Each row below holds a small network's activations on one record, seen along a few directions.
After each row come some of the record's fields: ZOTAR, VIZOR, PEBOD, GIFI.
A field that a record lacks is written absent.
The largest differences between rows may come from other fields.
In the rows, zero is written as 500.
Random noise pushes rows far along 18 fixed directions. That doesn't count. These rows show it; they differ only by the noise:
[235 449 433 689 482 578 707 663 259 625 401 332 593 534 483 544 355 440
 442 697 307 365 529 526 368 445 347 562 857 447 529 277 329]
[488 720 491 705 525 618 445 580 584 396 659 507 301 446 305 632 258 585
 607 600 744 552 692 108 493 512 606 556 520 515 488 535 319]
[ 67 311 598 436 515 382 546 661 542 575 615 616 557 587 415 327 846 429
 503 475 622 501 505 394 358 518 417 319 521 433 441 467 548]
[480 699 346 206 706 400 379 570 465 543 416 433 381 411 551 411 276 434
 519 533 667 669 509 355 686 469 392 482 469 476 657 748 285]
[685 175 568 330 418 473 528 404 513 332 484 299 600 476 683 412 710 248
 562 482 256 496 452 549 536 594 447 299 440 371 306 548 569]
[628 257 627 483 628 552 344 649 789 216 516 497 479 384 532 528 809 187
 357 369 679 659 540 554 400 427 595 632 373 462 325 542 628]
[330 355 599 457 529 403 489 605 349 644 489 656 649 574 490 466 530 396
 440 308 529 518 535 645 597 645 395 383 674 319 301 433 604]
[435 467 494 461 657 594 368 372 344 658 276 539 565 468 601 668 388 688
 372 352 612 506 603 663 657 653 592 502 530 495 437 330 523]
[182 518 408 358 866 455  86 384 633 302 400 366 524 595 776 570 677 627
 229 572 742 503 498 313 416 378 668 466 565 845 627 132 412]
[518 434 705 511 586 392 361 247 178 663 392 270 714 776 546 458 482 318
 700 275 483 313 492 768 513 533 285 478 588 389 444 302 636]
[334 416 459 369 413 348 341 291 433 563 407 573 533 332 404 407 527 813
 472 639 485 489 557 640 525 530 533 270 393 389 281 588 391]
[786 386 448 585 458 648 429 399 622 313 537 171 379 432 506 683 444 392
 629 631 380 359 623 436 505 292 614 595 361 612 522 315 366]
[281 237 477 515 704 672 783 701 625 673 426 397 453 540 560 857 452 504
 595 539 484 483 532 236 386 465 533 565 475 681 751 571 466]
[546 696 643 808 680 619 469 569 384 327 269 395 673 381 421 618 158 534
 455 697 662 715 528 325 129 736 426 636 537 444 589 824 460]
[666 299 346 347 610 611 449 348 377 663 244 355 418 414 699 435 545 761
 403 638 547 725 336 326 542 604 531 546 288 383 649 574 166]
[483 327 444 550 459 341 444 222 392 637 589 406 513 608 395 641 158 652
 819 531 362 296 664 477 579 518 482 280 411 416 374 512 469]
[402 397 677 495 599 602 634 648 500 710 520 511 588 615 446 592 500 248
 604 415 414 543 483 582 301 496 422 679 600 503 515 246 446]
[567 819 456 364 627 562 433 393 544 530 500 391 318 582 585 474 475 441
 589 355 696 514 507 401 741 478 502 588 609 532 423 583 534]
[560 488 609 332 477 689 523 458 421 444 153 163 666 294 647 543 665 421
 487 556 422 439 562 671 582 586 468 323 414 536 434 599 536]
[392 454 447 431 597 561 412 221 629 313 453 480 314 494 719 734 708 898
 393 477 636 433 473 212 651 532 762 414 554 748 495 555 602]

[319 391 422 412 511 369 481 323 594 449 770 646 212 468 256 389 479 556
 741 578 493 438 627 394 323 369 555 580  85 547 876 424 455]
ZOTAR=kod, VIZOR=gubid, PEBOD=deg, GIFI=leda
[441 861 608 559 454 333 340 575 291 559 434 677 577 456 284 527 311 695
 446 476 702 464 517 568 716 496 382 442 641 488 485 725 558]
ZOTAR=geta, VIZOR=feb, PEBOD=sab, GIFI=absent
[558 452 308 649 491 529 539 554 554 254 713 599 231 476 491 606 400 385
 418 396 500 386 638 407 702 387 619 648 647 540 588 370 602]
ZOTAR=geta, VIZOR=gubid, PEBOD=deg, GIFI=absent
[300 597 259 550 573 441 394 576 665 434 549 612 536 596 596 242 670 620
 254 770 539 613 426 268 303 543 541 454 435 549 569 449 531]
ZOTAR=kod, VIZOR=feb, PEBOD=deg, GIFI=palum
[566 115 396 312 627 452 543 540 353 747 300 331 540 503 694 697 316 416
 486 380 436 511 450 621 796 403 430 459 663 338 331 613 273]
ZOTAR=geta, VIZOR=feb, PEBOD=sab, GIFI=absent
[704 205 868 476 285 560 596 523 383 639 557 650 728 479 356 583 514 479
 647 509 253 606 400 553 330 695 471 449 339 438 537 317 336]
ZOTAR=geta, VIZOR=feb, PEBOD=gor, GIFI=absent
[458 702 337 391 388 498 480 584 602 495 419 439 334 324 466 396 705 635
 362 677 571 456 493 526 655 238 514 491 550 568 456 637 331]
ZOTAR=geta, VIZOR=feb, PEBOD=deg, GIFI=nodeb
[566 722 636 365 437 579 507 643 380 492 351 543 524 441 654 567 665 613
 250 535 459 606 244 411 669 507 483 511 878 615 497 449 287]
ZOTAR=geta, VIZOR=feb, PEBOD=sab, GIFI=absent
[511 523 641 604 518 371 566 279 595 371 723 548 392 625 453 507 461 551
 709 493 435 592 355 297 157 551 523 590 576 464 420 615 465]
ZOTAR=kod, VIZOR=absent, PEBOD=sab, GIFI=absent
[406 634 461 385 574 697 569 674 605 783 500 349 470 625 508 453 610 371
 705 474 645 467 625 334 641 505 470 380 257 582 650 469 520]
ZOTAR=geta, VIZOR=absent, PEBOD=deg, GIFI=leda
[281 469 650  95 650 297 422 466 466 610 466 488 575 459 556 407 438 260
 683 410 452 619 570 603 449 583 358 254 489 392 404 556 275]
ZOTAR=geta, VIZOR=feb, PEBOD=deg, GIFI=palum
[592 591 603 538 529 486 437 569 263 614 366 369 595 568 474 416 490 537
 548 476 741 532 426 348 570 572 329 424 475 433 685 656 412]
ZOTAR=geta, VIZOR=gubid, PEBOD=deg, GIFI=gezor
[517 735 756 579 522 431 440 525 326 693 340 454 619 658 371 501 505 646
 621 588 677 546 261 366 368 480 276 603 611 518 664 782 402]
ZOTAR=geta, VIZOR=gubid, PEBOD=deg, GIFI=leda
[454  51 520 623 706 482 394 372 430 547 463 568 483 657 655 703 551 669
 387 375 526 556 426 424 374 564 614 643 480 486 638 235 484]
ZOTAR=kod, VIZOR=absent, PEBOD=deg, GIFI=gezor
[700 237 532 645 295 537 570 377 474 634 523 470 476 599 398 597 701 534
 636 301 417 226 544 711 681 378 544 511 360 462 389 401 716]
ZOTAR=kod, VIZOR=gubid, PEBOD=sab, GIFI=absent
[653 332 291 660 511 492 542 400 499 268 601 282 403 567 638 350 588 320
 527 452 563 391 572 390 510 516 511 471 343 401 564 523 671]
ZOTAR=geta, VIZOR=feb, PEBOD=sab, GIFI=absent
[641 188 600 506 483 439 437 597 593 584 531 488 583 524 395 671 429 368
 649 513 411 479 570 538 507 416 465 474 337 470 438 669 515]
ZOTAR=kod, VIZOR=mazog, PEBOD=deg, GIFI=gezor
[245 543 120 367 772 427 335 570 551 732 613 445 604 738 585 383 120 347
 504 462 572 458 696 534 668 455 474 339 461 470 372 162 474]
ZOTAR=kod, VIZOR=gubid, PEBOD=gor, GIFI=absent
[564 513 609 357 497 581 403 334 435 268 465 432 427 344 612 554 417 423
 445 405 489 521 570 595 636 523 587 502 708 508 275 405 378]
ZOTAR=geta, VIZOR=gubid, PEBOD=gor, GIFI=absent
[558 491 383 715 303 315 538 514 430 255 638 571 485 374 382 473 322 584
 434 692 326 423 531 458 432 478 487 393 601 413 453 564 462]
ZOTAR=geta, VIZOR=feb, PEBOD=sab, GIFI=absent
[309 364 642 437 563 500 387 580 505 568 506 546 694 562 537 501 702 555
 437 506 626 535 476 380 302 569 540 356 390 669 683 228 392]
ZOTAR=kod, VIZOR=feb, PEBOD=gor, GIFI=absent
[339 211 588 485 395 556 551 611 436 593 600 598 354 521 482 463 805 453
 494 318 628 458 601 404 713 549 523 383 579 274 311 365 435]
ZOTAR=kod, VIZOR=gubid, PEBOD=deg, GIFI=nodeb
[380 286 661 466 539 432 490 433 584 578 417 649 594 437 388 699 483 727
 587 535 503 544 456 531 341 526 526 462 334 553 481 758 563]
ZOTAR=geta, VIZOR=gubid, PEBOD=gor, GIFI=absent
[642 735 501 626 408 741 544 422 414 607 377 475 415 335 317 467 432 588
 544 527 557 435 627 723 476 523 543 725 334 497 607 433 498]
ZOTAR=kod, VIZOR=gubid, PEBOD=deg, GIFI=gezor
[652 440 634 590 576 472 450 453 407 408 578 510 340 588 459 735 417 564
 602 393 572 491 430 310 516 391 502 728 551 634 845 487 416]
ZOTAR=geta, VIZOR=absent, PEBOD=deg, GIFI=gezor
[559 154 537 637 416 163 529 441 176 484 567 574 425 571 428 519 438 658
 531 419 523 441 368 410 565 444 327 466 604 298 722 751 430]
ZOTAR=geta, VIZOR=absent, PEBOD=deg, GIFI=leda
[541 321 466 464 637 472 427 503 776 506 430 429 556 417 492 631 392 446
 568 609 474 580 557 528 345 437 565 502 305 537 397 778 468]
ZOTAR=geta, VIZOR=feb, PEBOD=deg, GIFI=absent
[416 508 770 673 511 768 726 867 379 563 490 418 543 502 408 700 543 239
 694 391 689 435 721 218 467 665 406 448 440 571 881 511 533]
ZOTAR=geta, VIZOR=feb, PEBOD=deg, GIFI=nodeb
[508 762 742 606 486 542 383 294 379 443 430 286 581 491 381 660 296 631
 757 570 598 369 590 362 427 513 497 400 528 639 538 562 406]
ZOTAR=kod, VIZOR=gubid, PEBOD=sab, GIFI=absent

Which values does each new row have?
[612 145 720 627 410 424 369 543 459 461 470 574 650 408 357 447 650 658
 438 661 554 707 351 432 182 491 507 492 282 365 473 549 271]
ZOTAR=geta, VIZOR=absent, PEBOD=sab, GIFI=absent
[405 583 372 486 447 387 395 669 612 682 641 740 526 723 560 566 629 677
 295 403 573 382 426 433 834 381 588 357 755 642 292 341 628]
ZOTAR=kod, VIZOR=feb, PEBOD=sab, GIFI=absent
[249 607 302 425 618 266 498 613 715 676 595 456 664 759 484 425 300 381
 663 561 470 393 556 458 556 439 376 215 502 508 219 771 742]
ZOTAR=kod, VIZOR=gubid, PEBOD=sab, GIFI=absent
[721 637 238 475 394 510 761 351 619 647 486 433 488 672 731 466 490 538
 559 480 223 320 379 581 724 584 492 440 636 578 363 773 867]
ZOTAR=geta, VIZOR=feb, PEBOD=deg, GIFI=gezor
[639 571 372 700 433 491 447 609 448 670 184 359 862 427 393 608 283 760
 420 836 425 425 476 647 413 468 412 384 264 602 602 722 543]
ZOTAR=geta, VIZOR=feb, PEBOD=gor, GIFI=absent
[522 448 787 197 484 462 385 636 419 390 536 360 616 578 560 307 885  33
 589 499 397 557 350 517 382 392 319 504 469 615 792 154 328]
ZOTAR=geta, VIZOR=absent, PEBOD=deg, GIFI=leda
[464 450 544 859 524 475 541 371 191 357 346 129 556 656 588 439 485 552
 512 551 662 404 433 290 417 554 288 472 772 267 395 852 538]
ZOTAR=kod, VIZOR=feb, PEBOD=gor, GIFI=absent
[465 632 659 490 620 628 548 594 476 512 360 384 560 523 605 601 455 495
 511 520 638 666 418 217 472 688 447 447 747 460 352 770 395]
ZOTAR=kod, VIZOR=gubid, PEBOD=deg, GIFI=gezor
[305 424 332 407 540 596 497 534 491 699 340 275 466 400 576 283 622 543
 483 618 594 589 583 482 538 517 485 332 400 243 207 551 256]
ZOTAR=kod, VIZOR=absent, PEBOD=sab, GIFI=absent
[661 586 609 686 489 383 341 413 243 525 576 607 509 629 424 487 300 366
 530 232 598 414 593 704 644 585 407 623 724 331 417 376 597]
ZOTAR=geta, VIZOR=feb, PEBOD=deg, GIFI=gezor
[337 457 457 310 627 433 612 396 629 619 378 569 440 353 497 664 343 699
 514 587 393 584 405 633 361 388 563 583 529 579 402 701 375]
ZOTAR=geta, VIZOR=gubid, PEBOD=sab, GIFI=absent
[834 487 525 740 295 632 729 500 315 701 519 387 525 698 472 434 553 444
 591 425 411 383 338 563 559 486 365 675 568 365 522 488 588]
ZOTAR=kod, VIZOR=feb, PEBOD=gor, GIFI=absent
[241 622 712 412 491 623 462 496 620 611 537 744 501 403 277 754 559 723
 580 460 618 462 667 571 444 479 715 493 371 801 567 235 496]
ZOTAR=geta, VIZOR=absent, PEBOD=deg, GIFI=leda
[435 754 556 587 741 537 389 480 800 450 605 647 368 469 336 831 211 454
 548 413 608 507 637 628 292 278 651 903 534 794 564 398 597]
ZOTAR=kod, VIZOR=feb, PEBOD=gor, GIFI=absent
